A small network was trained on made-up records. Each row is its average activation on records with the value named, seen along a few directions.
Values that are neighbours, or in one group, have similar rows; names and order tell nothing.
In the rows, 500 means zero.
Strong random noise was added to every row along 4 fixed directions; ignore it. To show where, here is one row again and again, with new noise each time:
358 508 246 400 408 497 581 433 312 454 439 360 475 380 617 547 553 734
 467
436 479 151 426 410 399 667 362 457 444 563 389 561 453 615 501 298 544
 548
647 467 574 511 496 467 277 469 468 532 608 557 507 513 370 506 460 358
 454
330 346 314 562 625 284 652 483 194 607 582 341 523 269 632 837 695 772
 399
512 601 505 415 458 515 206 493 505 461 555 620 502 542 318 426 572 345
 497
397 494 300 461 511 377 502 448 408 498 586 474 545 431 504 586 532 520
 499


Field S:
s18: 770 467 799 617 373 572 197 519 419 497 449 518 537 554 398 455 456 489
 469
s17: 746 614 639 611 506 437 373 556 781 544 627 553 560 541 458 331 178 350
 522
s11: 384 301 664 734 616 499 380 660 375 618 483 442 483 472 411 641 824 552
 455
s2: 345 422 382 461 716 534 497 581 443 625 488 642 496 482 513 737 774 498
 457
s7: 210 432 442 415 595 379 506 598 393 453 459 471 553 547 543 598 815 546
 453
s20: 776 470 709 606 289 558 303 435 540 455 558 456 504 608 471 305 208 414
 503
s12: 147 694 384 335 646 594 630 529 599 529 413 523 413 419 565 485 771 631
 558
s15: 566 493 400 505 402 378 795 431 630 565 495 477 567 611 558 530 233 419
 620
s13: 749 430 814 589 303 675 586 494 367 527 355 312 384 373 756 486 376 897
 366
s10: 750 445 711 554 436 595 235 515 373 515 337 374 451 424 505 456 609 725
 318
s21: 300 625 503 450 530 432 603 547 539 548 465 554 582 486 333 563 578 403
 652
s8: 270 326 439 562 543 463 611 630 322 519 464 392 521 428 523 676 734 637
 435
s19: 247 586 351 393 343 554 492 533 609 344 465 595 527 669 407 330 528 295
 604
s22: 438 515 324 486 581 499 568 429 492 394 336 520 360 450 596 390 531 434
 519
s16: 393 563 329 425 662 467 690 517 609 370 471 564 476 373 610 514 520 494
 619
s1: 446 710 434 471 499 344 513 467 748 438 660 660 568 532 482 409 330 381
 582
s5: 494 623 718 576 594 445 380 594 550 578 716 723 556 515 378 556 726 435
 517
s3: 666 492 508 543 650 611 683 468 668 589 614 459 444 477 576 568 420 392
 469
s14: 760 412 719 540 322 726 258 461 387 488 373 418 343 484 502 396 424 645
 335
s9: 376 502 232 495 703 455 729 432 558 450 458 514 506 549 566 535 441 321
 546
s6: 362 518 338 397 505 450 847 492 457 524 550 424 603 540 539 524 405 572
 616
s4: 440 505 651 431 510 508 572 522 504 472 421 564 518 594 439 526 603 625
 519
The values of S form 6 separate groups.
Which other values are in the same group as s17? Give them in the order they are listed. -> s13, s1, s5
Which other values are in the same group as s6? Give them in the order they are listed. -> s15, s21, s4
Which other values are in the same group as s20? Give them in the order they are listed. -> s18, s10, s14
Which other values are in the same group as s11? Give them in the order they are listed. -> s7, s8, s19
Which other values are in the same group as s3? Give them in the order they are listed. -> s12, s16
